[[150 116 149 134 131]
 [118 122 135 111 121]]	121

[[137 120 125 132 132 118 100]
 [115 133 128 123 131 107 141]]	141

[[120 137 129 151]
 [130 131 129 120]]	120

[[136 126 125 127 148]
 [113 132 132 141 103]]	103

[[125 150 131 119 124 136 110]
 [124 120 130 127 142 130 146]]	146

[[112 130 110 148 151]
 [157 157 144 156 154]]	154
---
[145 109 153 132 125] --> 145, 125

[102 137 113 122 152 135 110] --> 102, 110

[[145 105 103 125]
 [156 145 137 121]] --> 145, 121

[100 141 128 126 150 113 127] --> 100, 127

[[125 154 128 124 138 150]
 [118 140 130 115 129 110]
 [125 115 136 115 119 110]] --> 125, 110

[[108 128 153 102 108 142]
 [126 127 128 128 129 126]] --> 108, 126

[111 105 130 130] --> 111, 130

[130 126 128 124 121 100] --> 130, 100

[141 149 112 130 139 123 126] --> 141, 126
---
[[104 122 120 134 124 131 131]
 [116 114 137 116 125 137 152]
 [141 142 133 125 129 122 138]] ans = 138

[[147 119 109 148 109 129 104]
 [139 139 150 121 139 139 123]
 [133 153 134 151 129 129 105]] ans = 105

[[136 140 139 127]
 [128 129 128 135]
 [119 108 104 126]] ans = 126

[[137 114 123 144]
 [136 115 123 145]
 [131 128 105 132]] ans = 132

[[121 135 108 119 105 126]
 [121 134 131 128 132 131]
 [132 123 124 119 121 121]] ans = 121

[[128 130 120 102 136]
 [146 126 132 106 129]
 [137 127 102 115 139]] ans = 139

[[132 134 131 131]
 [115 123 125 107]
 [133 107 121 123]] ans = 123

[[118 133 138 135 120 122 128]
 [140 125 134 150 127 116 139]
 [129 136 112 119 155 103 138]] ans = 138
---
[[149 110 111 136 123]
 [138 112 148 110 105]
 [139 112 120 127 147]] result: 139

[[141 120 145 146]
 [141 138 146 129]
 [140 129 152 131]] result: 140

[[136 125 127 137 123 133]
 [123 123 126 124 141 125]
 [130 129 130 147 114 150]] result: 130

[[109 128 128 127 128]
 [128 106 128 128 128]
 [133 135 129 126 127]] result: 133

[[125 119 128 117 120 105 134]
 [137 130 118 138 124 138 130]
 [131 128 132 130 128 133 130]] result: 131

[[142 130 123 138 126 127 153]
 [129 109 124 132 104 131 130]
 [136 119 111 138 111 129 139]] result: 136
---
[107 134 111 137 109] -> 107

[[125 130 130 118 142]
 [109 144 101 129 136]] -> 109

[105 111 124 135 123] -> 105

[134 118 149 153 123] -> 134

[127 127 128 149 128] -> 127

[119 151 122 110 123] -> 119
---
Q:
[[129 116 132 134]
 [133 103 112 152]
 [127 117 133 126]]
A: 103

Q:
[[124 101 136 126 137 130]
 [124 103 136 126 137 130]
 [124 134 136 126 109 130]]
A: 126

Q:
[[129 155 103 141]
 [141 126 112 127]
 [122 136 129 132]]
A: 126

Q:
[[129 136 123 131 129 150]
 [126 138 127 126 130 134]
 [125 141 135 125 127 110]]
A: 126

Q:
[[148 127 118 137]
 [125 128 132 158]
 [136 143 122 141]]
A: 128

Q:
[[117 118 109 120 136 153 135]
 [117 118 109 120 136 132 135]
 [117 118 109 120 104 115 127]]
A: 136

Q:
[[126 123 133 127 109 112]
 [125 132 131 130 143 102]
 [126 126 129 128 127 128]]
A: 130
---
[137 134 150 137 131 117 138] gives 138

[[124 114 133 103 113]
 [125 114 133 104 111]
 [122 114 133 100 119]] gives 113

[[126 120 129 123 121 106]
 [132 135 131 128 132 109]] gives 106

[103 149 143 147 153 117 146] gives 146

[154 128 143 135 141 134 127] gives 127

[[124 156 112 107 109 155 110]
 [123 109 133 138 133 108 133]
 [114 115 128 128 129 116 128]] gives 110

[127 120 151 141 143 132 137] gives 137

[116 122 137 101] gives 101

[134 104 138 128 101] gives 101

[134 122 109 120 104] gives 104
---
123  123  123  140  126  121  131
138  138  117  130  121  117  131
153  153  113  143  136  110  127
=> 138

120  153  105  132  151  116
136  121  136  151  124  121
=> 121

120  148  109  128
137  120  132  157
121  149  110  130
=> 120

154  105  127  110
100  107  111  112
100  117  116  110
=> 107

102  109  119  118
134  109  130  125
129  101  131  122
=> 109

133  129  129  151
123  131  115  117
=> 131

140  130  138  128  136  128  127
138  129  129  150  150  130  142
121  126  136  134  132  126  133
=> 129

131  140  128  130  105  122  118
137  146  141  148  132  130  131
145  128  124  112  127  134  118
=> 146

128  121  132  124
128  125  139   99
122  123  115  149
=> 125
---
[[115 138 122 127 136 139]
 [155 121 136 133 115 119]
 [158 119 113 123 118 119]] ==> 121

[[128 150 127 129 129 140 130]
 [123 133 124 125 125 145 123]] ==> 133

[[126 128 126 151 127]
 [131 128 130 103 129]
 [132 128 130 132 129]] ==> 128

[[135 133 122 137 112]
 [127 132 149 124 110]
 [125 126 110 127 154]] ==> 132

[[128 108 115 111 113 119]
 [103 123 146 139 149 100]
 [139 157 134 117 143 107]] ==> 123

[[127 129 131 126 122 137 126]
 [132 132 150 134 126 106 131]] ==> 132
---
[[129 118 115 103 115 110]
 [121 111 113 107 117 111]
 [123 116 113 104 110 109]]
117

[[132 137 130 127 124 124 120]
 [126 143 126 150 121 123 123]]
123

[[126 147 122 117]
 [127 127 127 123]
 [122 150 117 102]]
127

[[132 147 137 118 111 114 126]
 [121 116 137 126 119 125 102]]
125

[[125 126 127 129 127]
 [122 127 127 135 126]
 [105 128 123 148 119]]
135

[[125 143 112 136 116]
 [115 136 125 129 113]
 [157 118 111 144 133]]
129
---
[[119 127 118 105 132 133 156 148 149 155 126 133 155]
 [103 107 128 140 128 126 105 132 135 143 149 118 150]
 [126 108 147 148 128 146 140 101 156 131 106 145 100]
 [150 113 145 128 151 110 138 119 147 110 126 132 136]
 [130 121 122 109 108 111 152 113 152 101 103 145 132]
 [115 129 152 101 150 118 127 147 132 146 137 152 142]
 [138 102 151 112 137 119 141 126 139 149 143 130 108]
 [108 118 144 133 125 121 115 139 139 134 113 134 125]] -> 118

[[131 122 127 125 126 131 126 147 131]
 [134 143 129 118 140 121 118 104 126]
 [120 118 135 133 140 104 137 109 145]
 [123 125 131 121 144 112 138 101 140]
 [112 125 133 120 137 116 133 120 147]
 [126 122 131 135 128 123 137 127 129]
 [133 123 130 135 132 121 135 119 125]
 [142 140 114 110 139 134 132 103 118]
 [118 130 138 124 134 116 120 121 138]
 [134 132 128 125 139 113 122 107 131]
 [127 113 111 122 126 137 153 129 134]] -> 127

[[128 131 122 126 133 132 137 128 119 131 130 127 127]
 [121 134 119 133 135 136 148 127 112 133 131 130 124]
 [138 120 139 120 120 119 103 128 147 123 124 125 134]
 [137 124 130 117 127 125 116 128 134 127 127 125 132]
 [147 122 127 103 130 127 113 127 133 130 129 120 136]] -> 122

[[117 115 122 102 136 147 151]
 [117 114 122 102 136 147 151]
 [117 114 122 100 135 147 150]
 [117 114 122 101 136 147 151]
 [116 114 122 100 135 147 150]
 [117 115 122 102 136 147 151]
 [116 114 122 100 135 147 150]
 [117 115 122 101 136 147 151]] -> 122

[[110 114 142 133 121 139]
 [137 129 144 128 127 135]
 [117 139 151 145 137 127]
 [108 129 118 131 127 131]
 [134 110 118 128 119 133]] -> 142
---
126,129,121,142,106,136
119,129,130,106,122,127
-> 142

107,155,108,140,135,112 -> 140

112,138,134,105,152,124
121,117,142,148,103,111
-> 105

138,108,113,110,118,138
125,138,123,106,153,136
135,125,112,102,141,143
-> 110

108,104,134,112,146,126 -> 112

122,134,132,111,100,118
126,106,133,116,135,142
138,113,142,116,121,133
-> 111

133,129,115,105,144,141 -> 105

132,119,135,157,100,119
129,121,138,157,102,116
132,123,134,154,106,121
-> 157

118,154,146,155,140,117 -> 155
---
138	130	139	137
151	149	119	155
yields 130

136	106	114	146	121	106 yields 106

99	143	113	157	117 yields 143

149	110	152	150	156	133	116
128	116	128	126	142	103	145
145	119	135	145	140	147	103
yields 110

106	150	109	145
126	132	124	136
129	127	135	126
yields 150

141	155	148	128	129 yields 155

107	105	157	157	118	143	139 yields 105
---
[[134 107 113 116 129 125 138]
 [134 113 113 116 129 125 138]
 [134 120 113 116 129 138 157]] -> 116, 157

[137 131 106 125 113] -> 106, 137

[126 123 136 129 158] -> 136, 158

[146 134 136  99 136 122 127] -> 99, 146

[106 120 157 153 122 152 119] -> 153, 157

[121 102 137 104 129 122 103] -> 104, 137

[[131 112 122 126 123]
 [105 149 137 134 132]
 [127 128 130 129 129]] -> 137, 149
---
108	145	152	111 -> 152, 145

103	135	146	138 -> 146, 138

142	150	143	138	135	103
126	132	104	147	116	99
-> 150, 147

114	152	127	151	133	142 -> 152, 151

152	151	120	113	104	125	121 -> 152, 151

123	136	109	105 -> 136, 123

144	143	116	130	131	101 -> 144, 143

131	132	125	127	129	127
123	129	141	129	133	133
106	128	120	130	134	131
-> 141, 134

128	130	147	106	121	129	137 -> 147, 137
